These are the activations of a small neural network, seen along a few directions. Each row is one input.
Each table varies a few parts of the input and shows all the possible inputs, shuffled.
A made-up example of a description, with smaller parts first: one of 6 places along a line, together with either a single point or one of 9 places along a line or (one of 2 separate values, together with one of 8 places around a ring).
Shared parts are said once, and a part with two or three values counts as separate values.
In the rows, 128 means zero.

Other details of the inputs vary at random and push rows far along three fixed directions, the same in every table; ignore that.

A family of inputs:
r1: [ 68 119 191 122 163 121 169 133 152 103 149  77 104]
r2: [162 144  88 108 198 140 107 152 114 167 128 168 176]
r3: [158 148  96 118 194 127 100 135 107 157 127 186 181]
r4: [ 73  84 196 120 134 111 136 114 178  93 128  93 113]
r5: [223 133  90 153  94  83 157 130 126 147  77 134  86]
r6: [102  84 113 174 197  55 182 133 181 152 139 124 117]
r7: [ 65 122 199 132 159 108 162 115 146  93 148  95 108]
r8: [113  73 127 161 180  41 169 131 193 157 128 117 133]
r9: [ 84 131 190 125 109 152 115 135 123 104 132 124 146]
r10: [169 116  83 154 163 128  95 165 132 168 133 178 185]
r11: [139 150  93  90  57 134 152  88  95 100 147 111  56]
r12: [ 86 101 119 157 201  50 189 136 165 159 119 121 127]
r13: [151 137 115 126  56 155 146  87  96  92 118 106  52]
r14: [194 160  86 123 121 107 174 126 105 155  60 139  68]
r15: [125 161 157 129 117 188 103 164  89  95 170 116 165]
r16: [128 164  92  93  45 136 175 111  88 127 129 103  71]
r17: [116 120 177 127 143 109 125 126 145 124 102 131 150]
r18: [ 94 140 137  93  92 187  95 153 105 130 161 129 175]
r19: [ 98 132 124 101 105 194  84 130 109 103 174 144 160]
r20: [126 104 109 120 134 170  73 121 120 133 145 156 169]
r21: [155 152  86 128  46 123 169 113  93 108 170  98  67]
r22: [129 136  98  92  33 130 143  95 103 114 124 119  64]
r23: [190 125  66 100 100  81 141  95 125 156  76 153  85]
r24: [114 156 155 137 105 191 106 168  94 101 157 123 169]
r25: [125 141 157 108 123 202  79 136 107  82 165 133 145]
r26: [164 144 121 146  29 133 158 131 103 106 125 102  66]
r27: [105 113 118 115 106 132 144  81 120  99 166  98  83]
r28: [206 148  99 110 105  93 160 123 116 160  49 132  85]
r29: [163 185  99 171 180 136  41 131 169 182 103 147 163]
r30: [168 135 123 125 179 149  97 168 124 165  83 170 173]
r31: [196 134 108 165 193 142 100 167 124 140 133 166 165]
r32: [ 68  74 185 143 140 124 137 105 166  96 134  92 102]
r33: [133 113 161 116  98 197  63 123 118  92 146 125 165]
r34: [ 42 102 163 136 124  93 167 138 152 125 157  88 134]
r35: [ 61  68 162 121 129 105 135  89 172 109 156  89 124]
r36: [ 59 106 194 151 132 105 164 149 154 110 134  84 124]
r37: [163 153 114 150  42 139 167 127  98  99 135 101  61]
r38: [106 137 142  84  88 178  92 147 111 126 159 121 186]
r39: [ 80 103 132 142 203  51 179 110 167 156 109 140 122]
r40: [186 202  57 157 101  83 106  89 151 185  79 117  64]
r41: [144 112 146 151 179  83 139 155 154 151  87 132 160]
r42: [108 156 126 115 110 175 106 154  88 111 192 121 176]
r43: [ 91 144 145 103  86 174  88 136  98 120 159 147 180]
r44: [ 54  99 169 128 119  86 163 132 159 122 155  81 146]
r45: [191 164  95 133 116  94 167 109  98 145  59 157  73]
r46: [ 93  70 113 150 210  71 161  92 178 146 119 129 106]
r47: [159 132 107 114 163 116  88 135 123 168 102 186 200]
r48: [171 127 111 133 193 156  84 147 130 138  97 186 159]
r49: [186 119 108 140 207 158  79 127 121 132 115 171 156]
r50: [116 128 161 110  99 200  71 144 115  95 142 141 154]
Description of these inputs: one of 2 separate values, together with either a single point or (one of 4 places along a line, together with one of 6 places along a line).
Question: The inputs of r24 and r12 match in every part but the choice among 2 separate values. If r25 is changed in the same way as r24 into r12, which row does it become?
Answer: r11
Question: The inputs of r31 and r21 match in every part but the choice among 2 separate values. If r36 is changed in the same way as r31 into r21, which row does it become?
Answer: r34
Question: Which other rows does r18 become when the place on the line of 6 takes its other values? List them by row number.
Answer: r10, r20, r22, r34, r43
Question: Which other rows does r26 become when the place on the line of 4 takes its other values? List them by row number.
Answer: r5, r31, r37
Question: Which other rows does r2 become when the place on the line of 4 takes its other values? List them by row number.
Answer: r16, r18, r38

A family of inputs:
r51: [147 111 120 137 170  82 157 125 150 142  92 135 105]
r52: [126 157 142 110  24 172 122 114  94  89 149  88  97]
r53: [159 151 105 113  53 108 168  92 108 120  94 102  44]
r54: [ 53  84 183 137 147  73 191 107 176 101 132  82  81]
r55: [161 156 105 121  60 111 161 100 110 123  97 103  53]
r56: [ 39 107 209 140 141 167 107 153 154  81 192  95 173]
r57: [184 149  95 138 106 111 133 118 113 143  88 137  99]
r58: [177 148 104 120 147 160  80 140 114 147 109 170 159]
r59: [159 129 121 130 196 170  68 154 114 144 124 185 203]
r60: [164 138 113 124 144 144 113 132 110 135 115 149 136]
r61: [152 134  64 123 104  89 172 102 118 154 125 130  90]
r62: [ 55 117 196 129 157 186  75 153 155 101 184 113 193]
r63: [145 120  60 130 141  78 159 114 126 166 114 144 102]
r64: [142 114  81 133 174  82 140 119 145 167 130 154 143]
r65: [189 150  99 130 155 159  90 147 102 146 112 167 160]
r66: [134 109 124 138 177  82 146 114 157 149  85 141 112]
r67: [157 131 129 144 173 171  69 168 124 142 131 173 201]
r68: [140 117 124 154 175  74 164 125 152 144  96 128  99]
r69: [ 45  85 188 137 151  76 191 104 174 100 138  77  81]
r70: [141 162 134 101  44 198 105 130  76  88 157 114 122]
r71: [145 120 136 138 175 155  87 160 135 140 128 158 184]
r72: [126 152 142 104  34 178 113 115  93  90 149  98 109]
r73: [132 152 139 102  24 191 107 120  80  88 150 113 118]
r74: [ 37  99 209 124 138 174  91 137 151  86 183 101 184]
r75: [ 62 102 179 151 155  90 159 117 178 115 134  87 106]
r76: [127 148 144 104  34 182 122 125  90  89 153 104 106]
r77: [132 111  83 131 166  59 156 112 150 164 124 141 117]
r78: [ 45  97 208 125 137 176  94 146 153  88 185  98 182]
r79: [150 129 130 135 170 154  91 158 129 133 128 156 177]
r80: [145 122 120 153 175  82 157 123 146 147  98 132 103]
r81: [175 158 100 121  69 124 156 113  96 120 106 115  68]
r82: [133 161 139 118  18 179 118 123  86  90 152  98 103]
r83: [150 123 133 137 171 158  78 157 132 141 126 158 190]
r84: [ 76  90 111 141 177  69 176 116 167 151 143 115 118]
r85: [145 125  95 131 182  81 147 143 138 175  99 159 154]
r86: [151 145  98 116 133 128 118 149 105 159 123 156 163]
r87: [130 131 112 124 170 121 116 153 126 161 127 160 185]
r88: [136 139  77 110  94 121 129 118 106 141 146 132 120]
r89: [ 44  99 187 150 145  73 182 106 188 110 138  71  77]
r90: [154 141 106 120  98 102 155  99 121 134  91 128  69]
r91: [185 136 103 124 143 158  88 146 104 145 104 181 165]
Question: What is each input in this table made of?
Answer: either one of 3 separate values or one of 6 places around a ring or (one of 4 places along a line, together with one of 8 places along a line)
Question: A walk changes only the place on the ring of 6. It starts at r84 and steps to r61. List the rest of the walk in order.
Answer: r64, r77, r88, r63
Question: A walk changes only the place on the line of 4. It starts at r68 and steps to r81. List the rest of the walk in order.
Answer: r70, r69
